A small network was shown many inputs. Here are its activations along a few directions, one row for each input.
In each table, some parts of the input vary, and every possible input appears once, in random order.
Descriptions start from the smaller parts, as in this example, which fits no table here: one of 6 places along a line, together with either a single point or one of 9 places along a line or (one of 3 separate values, together with one of 5 places around a ring).
Shared parts are said once, and a part with two or three values counts as separate values.

Other details of the inputs shift rows strongly along two fixed directions, in all tables alike. That doesn't count.
These rows show it; all are for the same input, with only those details redrawn:
318	42	415	-128	-79	48	175	-251	-182	233	164
156	91	-36	106	-100	254	306	-177	-88	-304	317
-21	-62	472	-238	164	-222	-104	128	-50	446	-115
-199	51	-250	138	90	169	144	196	54	-416	170
-174	-46	218	-130	188	-149	-70	252	18	176	-92
-38	-11	170	-84	86	-24	40	104	-34	65	37
294	61	396	-73	-88	42	174	-282	-189	195	153
-337	-17	-166	42	192	35	21	352	106	-249	27

Rows:
R1: -242	-56	146	-23	78	-109	-103	193	29	8	-205
R2: -181	153	-373	220	-115	65	-79	19	144	-454	-21
R3: -172	74	35	-54	61	-226	-287	86	114	183	-225
R4: 417	10	-41	92	-126	173	57	-314	-99	95	231
R5: -81	144	118	-64	24	-88	21	41	61	94	0
R6: -142	-276	-169	12	130	-107	-303	407	71	142	-378
R7: -75	60	476	-286	191	-397	-171	161	34	593	-220
R8: -231	-85	-380	171	22	-13	-276	200	158	-269	-205
R9: 192	228	-211	155	-201	224	151	-299	6	-240	333
R10: 203	209	205	33	-274	27	149	-380	-56	-91	8
R11: -248	191	-287	171	-41	83	109	77	139	-451	-15
R12: -686	-335	-896	-222	223	-211	317	-120	206	-356	102
R13: 386	44	-135	149	-199	262	88	-374	-119	-38	237
R14: -1	-172	-449	243	-115	192	-62	160	16	-388	-156
R15: 188	189	19	-20	-48	8	-2	-203	-12	112	190
R16: -228	-119	435	-201	93	-356	-300	253	-8	343	-431
R17: 92	-257	62	-143	199	-166	-251	330	-2	469	-233
R18: -333	-16	-173	55	194	26	16	362	102	-265	35
R19: 260	46	335	-69	-145	110	192	-272	-165	107	177
R20: 413	-10	102	77	-241	95	-40	-427	-95	149	16
R21: 469	-133	-36	75	-167	254	86	-222	-158	111	99
What do these inputs look like to the network?
Answer: either a single point or (one of 4 places along a line, together with one of 5 places along a line)
Start at R14 and move only the place on the line of 4, one step at a time. The first step leads to R6. Which rows follow, in order?
Answer: R21, R17
Which other rows does R7 become when the place on the line of 4 takes its other values? List them by row number.
Answer: R5, R10, R11

Rows:
R22: 211	265	227	-15	-14	124	44	-258	-102	-41	320
R23: -62	-178	66	-313	-19	-259	-138	18	-22	222	-284
R24: -152	-118	-218	84	120	72	80	263	97	-426	92
R25: -143	252	-221	290	47	141	147	61	188	-498	67
R26: -261	27	-321	-34	58	-77	-139	144	74	-44	-16
R27: -216	102	381	-12	86	-131	-134	109	-13	247	-72
R28: -62	-190	330	-226	355	-115	-166	150	-12	484	-55
R29: 313	-81	4	-44	-65	-71	144	-223	-24	126	189
R30: -31	-134	-196	88	-42	226	173	34	-45	-450	314
R31: 99	-89	18	28	14	146	167	-18	-148	-109	302
R32: 87	-41	-276	237	72	245	318	-51	95	-413	181
R33: 153	-8	-139	14	-153	175	163	-357	-95	90	159
R34: 147	230	-42	63	-148	-59	74	-211	85	-102	173
R35: 416	-187	-369	356	-138	332	-182	39	-102	-366	66
R36: -130	-2	-449	73	52	153	114	57	120	-117	102
R37: 145	107	29	-53	-286	-17	30	-446	-29	-179	46
R38: 746	98	302	129	-391	163	-201	-233	-291	233	-57
R39: -79	10	-392	123	-5	92	203	108	149	-198	37
R40: 323	144	381	-185	-16	42	72	-195	-197	267	184
R41: 138	-46	218	-41	-195	197	229	-171	-160	2	127
R42: 470	-57	362	-131	18	-83	145	-245	-136	273	105
R43: -348	36	253	9	11	-118	-143	159	99	-37	-93
R44: 200	184	133	70	-174	-56	116	-334	79	104	85
R45: 203	-24	263	-176	-263	-83	73	-431	-87	255	-158
R46: 16	98	-64	286	-30	-32	-594	350	78	-117	-279
R47: 386	25	437	-201	-122	-13	153	-176	-185	236	9
R48: 52	-43	58	-196	76	-282	-40	171	45	340	-137
R49: -162	7	39	-76	82	-277	-68	225	179	308	-244
R50: -226	-230	205	-71	252	-118	-94	276	-19	308	-48
R51: -179	106	-97	104	133	-22	89	290	189	-163	-160
R52: -256	78	-12	87	50	48	77	283	137	-235	-141
R53: 147	-228	71	-112	-155	-11	92	-409	-68	93	-40
R54: -143	40	282	-156	88	-247	-106	346	42	128	-233
R55: -218	-175	-384	-12	139	-56	-115	108	65	-70	102
R56: -29	37	-325	440	-79	308	-260	378	95	-319	-251
R57: -309	-154	-153	-66	160	-152	-25	124	-26	19	-269
R58: 225	216	0	-28	-141	-1	15	-367	14	84	254
R59: 300	132	388	-108	-165	56	150	-195	-258	229	191
R60: 172	188	-3	64	-159	94	102	-432	72	63	212
R61: 260	-142	84	-43	-107	53	109	-479	-125	305	170
R62: 413	143	206	-114	-207	-104	164	-305	-76	258	96
R63: -6	63	-236	114	-33	279	249	123	-115	-364	293
R64: -34	129	-90	167	-149	62	168	-431	-76	-307	51
R65: -146	-172	-240	-124	224	-156	-162	173	137	159	50
R66: -79	-180	-336	124	19	120	211	-241	-75	-334	79
R67: 259	126	394	-110	-3	115	118	-243	-151	314	119
R68: 213	-199	-15	-152	-178	-29	76	-383	-94	-20	56
R69: -351	37	18	72	111	29	6	355	42	-11	-63
R70: 337	79	131	40	-61	145	315	-196	-67	25	64
R71: 207	219	347	-7	-162	-10	72	-217	-43	-84	92
R72: -164	-128	-404	146	107	26	112	121	203	-209	70
R73: -220	-200	62	7	209	-49	-15	274	141	-27	-130
R74: -75	54	-194	-26	188	168	63	227	-39	-209	187
R75: -156	-290	372	-189	151	-165	-133	170	-20	360	-136
R76: 32	-226	-573	528	7	453	-184	253	126	-494	-44
R77: -235	-139	-142	-153	151	-218	-74	150	-75	10	-207
R78: -105	-13	129	-208	113	-236	-162	92	104	529	-196
R79: 345	7	-467	505	-254	611	11	16	-13	-444	12
R80: -84	-125	279	-231	19	-147	-71	241	-102	191	-69
R81: 23	83	-334	115	62	131	233	207	49	-456	106
R82: -174	-70	159	-133	79	-263	-67	-42	-82	263	-317
R83: 259	197	512	17	-182	42	121	-373	-49	123	9
R84: -37	7	139	-285	114	-304	-213	124	50	508	-142
R85: -219	-35	-5	-76	294	55	-43	317	55	116	-41
R86: -315	107	-264	11	70	-108	-226	68	121	-93	9
R87: -205	-87	-4	-233	-32	-288	-180	95	62	103	-311
R88: -108	181	108	1	170	-230	-130	230	156	-52	-107
R89: -314	125	134	-10	121	-145	-177	311	35	-21	9
R90: 34	-47	-165	15	195	196	95	57	-37	-225	314
R91: -26	104	-132	93	-266	114	98	-401	70	-330	9
R92: -104	-78	-60	-251	167	-232	-171	218	73	364	-92
R93: 326	4	453	-121	-116	55	205	-223	-132	272	-51
R94: -32	-163	-246	5	53	-20	104	-160	-130	-238	74
R95: -283	-187	-166	-129	8	-133	-74	118	115	13	-312
R96: 22	153	-123	94	-153	6	126	-384	-118	-368	110
R97: -301	-63	302	-127	36	-155	-116	283	26	204	-192
R98: -304	17	71	-80	111	-252	-305	8	134	340	-173
R99: 236	157	433	-60	-269	19	64	-344	-159	-7	214
R100: -204	-160	-334	19	186	7	-39	94	170	25	74
R101: -84	71	-72	402	-9	88	-500	293	177	-119	-343
R102: -222	-84	-232	-148	123	-129	-169	187	31	138	-64
R103: 58	40	-61	150	-122	332	348	-75	-139	-207	252
R104: -245	-12	147	-109	8	-135	-94	314	-20	-12	-64
R105: -226	44	-302	81	-12	64	4	-14	67	-74	9
R106: -143	-39	96	-188	89	-301	-107	16	-137	187	-253
R107: 334	-117	64	47	-50	28	-445	325	-92	287	-285
R108: -126	159	-220	89	118	-16	78	331	127	-346	-16
R109: 26	255	-9	176	7	301	139	-220	13	-273	300
The inputs of R36 and R60 match in every part but one. If R33 is changed in the same way as R36 into R60, which row does it become?
Answer: R98
The inputs of R59 and R63 match in every part but one. If R26 is changed in the same way as R59 into R63, which row does it become?
Answer: R102
What do these inputs look like to the network?
Answer: one of 2 separate values, together with one of 4 places along a line, together with either a single point or one of 10 places along a line
Which other rows does R35 become when the choice among 2 separate values takes its other values? List them by row number.
Answer: R76
Which other rows does R75 become when the choice among 2 separate values takes its other values? List them by row number.
Answer: R30
Which other rows does R41 become when the place on the line of 4 takes its other values? List them by row number.
Answer: R43, R75, R97

Rows:
R110: -311	-86	-246	4	139	-31	-128	299	152	-129	55
R111: -281	-127	-235	43	268	-53	-76	284	93	-170	-3
R112: -90	-36	85	10	-65	-89	-17	-69	55	-1	-79
R113: -216	-141	-221	23	169	-23	-43	145	147	-65	-26
R114: 260	38	-139	62	-313	202	281	-416	-88	-213	150
R115: -249	-90	-197	49	271	-40	-46	333	90	-163	4
R116: 265	206	178	13	-184	82	123	-446	-122	-81	222
R117: 899	79	67	317	-523	459	52	-704	-249	-84	186
R118: -246	-45	-203	4	122	19	-110	225	54	-39	76
R119: 145	228	-139	107	-212	150	173	-422	-24	-155	137
R120: 204	73	43	15	-99	167	116	-175	-137	53	279
R121: 260	-5	-110	102	-106	260	253	-401	-110	-74	250
R122: 225	38	-95	48	-235	182	228	-347	-168	-270	177
R123: 77	-200	316	-329	108	-375	-162	-2	-58	569	-334
R124: 27	-90	404	-301	168	-340	-247	153	-87	574	-91
R125: -39	-36	-243	-73	6	-116	-19	-5	39	8	29
R126: 365	52	106	30	-169	232	312	-234	-72	-71	185
R127: 202	0	-229	117	-97	179	241	-331	-55	-78	170
R128: 207	17	39	78	-3	205	174	-180	-105	-1	214
R129: 42	-91	548	-313	98	-315	-210	131	-157	521	-238
R130: -213	204	-94	36	124	-94	-55	246	146	-178	-47
R131: 176	-44	718	-234	-43	-257	-142	-211	-170	651	-177
R132: 209	212	133	64	-180	178	122	-410	-101	-59	210
R133: -315	-49	-423	18	106	-61	-95	246	133	-71	-38
R134: 188	-11	-65	-43	-146	106	101	-277	-20	7	224
R135: -256	-132	-349	4	209	-145	-53	216	144	-93	-114
R136: -34	-79	497	-216	29	-325	-207	-52	-60	576	-279
R137: 203	145	165	45	-155	25	195	-156	-67	-86	94
R138: -37	6	-89	55	67	125	106	199	21	-76	-22
R139: 24	57	-97	-43	51	-22	42	144	20	-28	123
R140: -291	-37	-53	80	48	-45	-66	181	133	-197	-62
R141: 865	145	170	387	-448	497	72	-510	-281	-130	258
R142: -235	6	-235	0	131	-26	-45	384	182	-103	39
R143: -311	-94	-302	117	156	136	-12	291	64	-302	-21
R144: -1	59	6	-38	-7	-2	68	163	-29	-96	-36
R145: -269	-147	-280	-3	167	-37	-54	251	78	-216	-115
R146: 43	-132	427	-332	141	-360	-270	56	-92	619	-105
R147: -144	60	7	76	10	-34	35	182	129	-126	-64
R148: -297	-106	-238	91	235	40	-62	270	89	-117	0
R149: -115	6	-259	97	202	34	94	262	95	-237	62
R150: -294	76	-123	128	78	-12	-2	334	129	-186	-96
R151: 60	-141	300	-348	37	-371	-217	-33	24	682	-191
R152: -188	-102	-83	6	148	58	-17	283	87	-148	-43
R153: 178	-79	413	-274	-105	-244	-89	-207	-173	630	-243
R154: 139	68	11	85	-226	45	172	-342	-74	-29	39
R155: -276	-127	-433	72	74	30	29	207	173	-303	-102
R156: -343	-63	-262	44	64	26	-78	246	41	-182	-117
R157: -20	57	322	-276	77	-424	-245	-88	22	495	-289
R158: 229	-139	653	-387	-78	-288	-154	-217	-147	729	-236
R159: 39	-125	342	-330	21	-403	-187	-13	-101	543	-335
R160: 3	-8	-89	15	77	45	116	190	18	-155	-4
R161: -114	128	20	5	4	-41	-82	-101	29	45	-45
R162: 16	-7	17	-46	18	23	-3	53	12	39	164
R163: 242	46	-92	32	-186	195	173	-363	-124	-6	282
R164: 4	-45	-539	327	-73	114	-339	262	165	-301	-268
R165: -265	-142	-196	3	194	-15	-65	301	61	-223	-72
R166: 911	258	-103	476	-534	636	212	-463	-193	-364	325
R167: 307	72	-35	112	-96	235	319	-221	-18	-140	283
R168: 204	111	6	115	-205	305	239	-214	-195	-224	231
R169: -281	-78	-179	70	191	83	-36	365	47	-172	-59
R170: 9	-87	407	-247	21	-452	-177	-71	-37	500	-320
R171: 365	89	81	71	-69	221	275	-265	-117	58	223
R172: 79	-163	518	-305	182	-285	-180	133	-119	535	-233
R173: -276	-122	-341	30	118	-7	-26	229	104	-120	-164
R174: -110	121	-55	-15	20	-87	-73	-79	52	-98	-20
R175: -215	-106	-249	109	174	77	10	167	120	-233	80
R176: 400	203	143	-13	-318	82	211	-643	-67	53	158
R177: -322	-50	-232	69	18	-124	-55	162	200	-185	-159
R178: 313	11	75	79	-92	227	262	-303	-81	-70	296
R179: -121	96	-22	1	-11	-50	-73	-81	110	-48	-27
R180: 220	74	30	81	-222	268	242	-221	-120	-255	235
R181: -255	11	-159	21	70	14	-5	391	137	-193	-93
R182: -358	82	-158	64	124	-43	-146	213	190	-224	-39
R183: -271	39	-167	45	89	43	-14	400	75	-147	-111
R184: 278	-3	-247	129	-175	229	324	-432	-15	-206	243
R185: -215	-156	-191	-19	103	13	-39	173	118	-127	-106
R186: 88	118	627	-226	63	-263	-211	-84	-99	622	-156
R187: -275	169	-130	61	108	-45	-61	288	228	-182	-59
R188: -285	-145	-199	36	148	43	-49	291	126	-219	-52
R189: -347	-29	-127	73	113	-98	-96	260	101	-271	-83
R190: 126	172	564	-217	47	-256	-150	-45	-50	612	-177
R191: -154	-22	-77	46	-17	108	-5	101	-55	-134	4
R192: 240	96	200	94	-229	153	218	-312	-79	-133	195
R193: -316	-108	-387	95	133	117	-6	246	90	-290	-65
R194: -331	-47	-160	42	91	-141	-97	198	116	-212	-136
R195: -292	-83	-334	-20	149	-105	-124	248	98	-136	12
R196: 159	229	55	106	-152	191	160	-283	-10	-221	236
R197: 75	-22	409	-282	123	-259	-183	154	-47	677	-124
R198: 177	217	167	17	-90	48	90	-253	-84	-89	166
R199: -317	-81	-176	42	66	23	-75	280	89	-241	-56
R200: 24	-131	501	-313	78	-317	-227	57	-148	503	-240
R201: 176	131	126	143	-193	197	213	-259	-121	-152	186
R202: -32	-51	-309	381	2	209	-377	351	88	-339	-137
R203: 260	-44	-11	1	-51	74	170	-343	-111	6	177
R204: 18	-23	511	-180	59	-292	-141	42	-74	355	-172
What do these inputs look like to the network?
Answer: one of 5 places along a line, together with either a single point or (one of 3 separate values, together with one of 6 places along a line)
The inputs of R192 and R147 match in every part but the place on the line of 5. If R141 is changed in the same way as R192 into R147, which row does it become?
Answer: R166
The inputs of R152 and R126 match in every part but the place on the line of 5. If R129 is changed in the same way as R152 into R126, which row does it become?
Answer: R144
The inputs of R149 and R135 match in every part but the place on the line of 5. If R190 is changed in the same way as R149 into R135, which row does it become?
Answer: R119
Which other rows does R173 become when the place on the line of 6 takes its other values? List them by row number.
Answer: R119, R127, R133, R153, R154
Which other rows does R201 become when the choice among 3 separate values takes its other values? List them by row number.
Answer: R192, R204
Which other rows does R132 become when the choice among 3 separate values takes its other values? List them by row number.
Answer: R116, R182
